These are the activations of a small neural network, seen along a few directions. Each row is one input.
In each table, some parts of the input vary, and every possible input appears once, in random order.
A made-up example of a description, with smaller parts first: one of 4 places along a line, together with either a single point or one of 9 places along a line or (one of 3 separate values, together with one of 5 places around a ring).
Shared parts are said once, and a part with two or three values counts as separate values.
(in the rows, 128 means zero)

Other details of the inputs shift rows strongly along two fixed directions, in all tables alike. That doesn't count.

Table:
r1: [183  79  98 111 121 151 167 142 150 120 122  83  89 110 123]
r2: [135 158  99 169 150  93  92 107  84 114 127 189  95 126 138]
r3: [217 116  88 132 158 169 170 112 127 101 131 118 117 134 121]
r4: [186  70 114 104 129 177 173 157 169 141 123  56 110 107 109]
r5: [200  96 109 121 140 175 185 134 148 119 119  86 120 120 114]
r6: [209 115 101 126 164 179 197 123 131 113 117 112 134 143 116]
r7: [200  92 101 123 145 173 170 137 152 127 118  86 114 113 109]
r8: [115 143 116 162 126  88  94 120  93 123 120 169  92 110 139]
r9: [191  74  72 107 111 131 173 151 157 124 138  60  67 101  91]
r10: [178  87  98  92 122 166 149 131 177 110 141  87 121 124 110]
r11: [ 89 147 165 150 138 120 138 148 113 162  96 144 140 131 130]
r12: [125 116 107 158 106 102  60 112 116 119 141 124  72  80 150]
r13: [170 102  76  74 118 140 171 118 168  97 159 102 124 158  94]
r14: [125 135  76 114 116  92  67  92 127  80 165 184  95 138 139]
r15: [182  77 108  91 124 192 167 131 184 121 128  70 143 135 116]
r16: [100 133 127 117 109 101 101 124 127 112 136 147 120 125 135]
r17: [187  86 101  65 137 190 202 117 179  99 133 102 158 169 117]
r18: [ 68 129 204 138 121 143 133 168 130 193 100  92 172 119 137]
r19: [ 45 155 207 111 116 123 142 157 135 166 113 126 194 147 130]
r20: [230 105  75 129 166 177 169 115 139 107 129 109 112 130 113]
r21: [ 60 135 226 124 123 144 167 179 132 193 100  88 186 131 130]
r22: [224 107  70 143 158 176 142 103 130 105 130 114 108 127 127]
r23: [112 150 116 163 127  83  86 121  88 119 123 166  91 105 141]
r24: [127 158 129 148 148 107 157 134 101 144 121 135 134 141 106]
r25: [ 99 159 110 163 115  55  88 133  90 131 138 149  81 100 113]
r26: [ 98 160 190 145 165 151 187 142 101 173  81 149 192 168 129]
r27: [128 138 123 165 128 117  87 107 108 124 121 139 108 102 145]
r28: [ 64 145 203 106 117 136 148 153 143 160 119 114 194 146 128]
r29: [ 74 132 170 109 119 127 138 145 144 152 113 134 160 147 128]
r30: [ 78 148 112 124  93  58  79 128 116 118 158 144  96 115 112]
r31: [203  90  97 130 142 182 162 128 152 128 115  82 120 115 119]
r32: [ 54 153 216  96 135 157 157 152 150 174 117 123 232 178 125]
r33: [153 155  92 180 143 105  63  77  82  96 140 173  92 107 152]
r34: [ 99 134 130 147 107  82  80 142 105 131 140 133  88  93 139]
r35: [ 74 151 171 116 125 137 106 125 136 144 134 141 192 160 139]
r36: [100 127 123 151 106  80  82 133 104 131 130 147  79  99 143]
r37: [122 126 100 137 103 105  56  91 128  94 151 143  94 103 146]
r38: [102 127 115 150 108  80  74 136 110 132 132 147  70  97 139]
r39: [126 166 109 170 148  86  89 105  71 107 128 190 104 123 144]
r40: [ 94 152 129 109 121 104  95 113 125 103 160 163 147 147 140]
r41: [ 69 158 221 136 145 149 185 170 119 189  84 112 201 144 126]
r42: [104 141 111 112 119 101  92  99 124  97 152 180 129 150 141]
r43: [112 141 117 125 117 120  75  87 131  97 153 156 136 138 147]
r44: [ 93 136 113 128 103  80  72 111 116 106 145 170  99 120 140]
r45: [ 55 156 223  91 133 160 172 149 148 166 119 122 238 183 131]
Each input here is: one of 5 places along a line, together with either a single point or one of 8 places along a line.
Changing only the place on the line of 5 turns r11 into r14. The same change can be made to r23. Which row results? -> r17
Changing only the place on the line of 5 turns r12 into r43. The same change can be made to r34. Which row results? -> r40
Start at r26 and move only the place on the line of 5, one step at a time. The first step leads to r8. Which rows follow, in order? -> r36, r44, r42

Table:
r46: [120 131 151  97 133 159 174 140 153 145 129 100 176 155 106]
r47: [203 102  71 125 135 139 143 119 138 102 150  94  88 111 101]
r48: [179 108  64 108 125 130 128 109 143  93 158 125  93 132 118]
r49: [166 121 103 138 136 147 132 128 137 130 138  98 122 122 106]
r50: [195  83  90 116 119 157 132 127 153 102 147  81  87  95 127]
r51: [117 143  90 167 120  63  69 112  85 114 137 174  64 103 137]
r52: [133  94 154  92 119 166 169 140 165 134 117  95 152 144 133]
r53: [103 118 170 103 129 165 165 140 157 155 104 108 183 153 124]
r54: [130 124 160 128 146 164 171 152 139 172 104  93 172 146 107]
r55: [221 101  77 136 154 164 151 106 128  89 128 123  91 113 128]
r56: [115 142 100 166 112  80  45 108  96 114 142 161  70  90 144]
r57: [198  85  51 112 132 150 136 100 155  90 139 130  86 134 117]
r58: [111 153  73 154 116  55  16  89 100  85 163 191  71 109 138]
r59: [ 39 180 184 157 123  63 100 155  81 161 124 158 144 116 131]
r60: [ 58 176 160 127 111  73  92 139 105 134 150 156 148 134 131]
r61: [123 129 161 123 143 150 179 155 129 165 106  94 161 143 108]
r62: [200  68  73 122 118 148 138 120 150  97 127 105  61  93 138]
r63: [136  88 138  98 118 161 165 135 165 126 115 109 135 139 136]
r64: [ 43 182 194 153 120  76 112 156  91 164 124 142 161 120 125]
r65: [123 116 145 100 136 155 189 137 154 146 103 119 158 163 117]
r66: [191 107  66 108 126 151 127 104 156  95 160 105 114 132 110]
r67: [110 134  99 135  92  77  33 104 117  87 177 155  85  98 149]
r68: [199  98  49 143 133 131 116 109 132 102 130 131  65 108 120]
r69: [ 72 184 156 151 131  90  66 111  85 121 140 193 153 132 155]
r70: [128 142 178 139 155 170 180 142 117 161  97 110 187 148 134]
r71: [ 26 201 247 164 153 124 126 150  82 191 103 146 217 145 145]
r72: [ 93 128 187  99 129 178 175 143 160 163 113  83 205 161 121]
r73: [ 63 167 166 161 117  92  70 135 100 159 132 138 144 107 140]
r74: [134 118 129 104 134 143 168 128 149 131 125 117 145 152 115]
r75: [176 112  94 130 135 131 148 125 132 121 128 115  95 116 114]
r76: [ 52 161 159 140 112  90  65 122 111 141 138 162 146 129 146]
r77: [188 107  74 140 134 139 121 116 136 110 132 118  85 113 110]
r78: [114 151  98 158 115  54  71 126  86 106 146 169  64  94 132]
r79: [115 128 157  91 129 149 189 156 149 141 121 108 166 157 111]
r80: [179  89  87 125 117 142 115 128 140 103 143 101  77  92 134]
r81: [ 80 141 123 141 111  87  62 106 109 116 134 175 105 123 145]
r82: [ 73 187 153 154 129  86  58 105  86 116 152 185 152 129 151]
r83: [126 113 145  93 128 145 197 148 146 138 106 117 152 161 117]
r84: [143 119 119 110 134 154 150 127 152 132 131 111 153 151 115]
r85: [171 123 122 152 151 153 157 118 117 122 106 137 117 134 145]
r86: [197 106  70 122 140 143 129  92 129  78 133 156  99 134 145]
r87: [145 113 121 131 130 153 135 132 136 137 118  98 124 119 124]
r88: [121 122 161 118 136 141 207 163 135 161  91 107 150 139 115]
r89: [100 119 184 128 134 165 178 154 142 178  76 102 172 140 126]
r90: [111 147  96 129 109  64  78 119 107  95 154 172  85 120 134]
r91: [ 74 173 170 145 139 111  99 119  98 132 125 183 165 143 153]
r92: [129 101 154  93 119 166 164 143 168 134 123  92 159 141 130]
r93: [121 109 167 120 125 154 155 153 143 154 105 100 138 113 136]
Describe the family of inputs behind these rows. -> one of 2 separate values, together with one of 4 places along a line, together with either a single point or one of 5 places along a line
Changing only the place on the line of 4 turns r77 into r68. The same change can be made to r56. Which row results? -> r89
Changing only the place on the line of 4 turns r90 into r83. The same change can be made to r58. Which row results? -> r57
Start at r81 and move only the place on the line of 4, one step at a time. The first step leads to r53. Which rows follow, in order? -> r76, r72
Which other rows agree with r50 in the place on the line of 4 and the choice among 2 separate values? List them by row number. -> r47, r49, r64, r71, r73
Start at r67 and move only the place on the line of 5, one step at a time. The first step leads to r72. Which rows follow, in order? -> r66, r46, r60
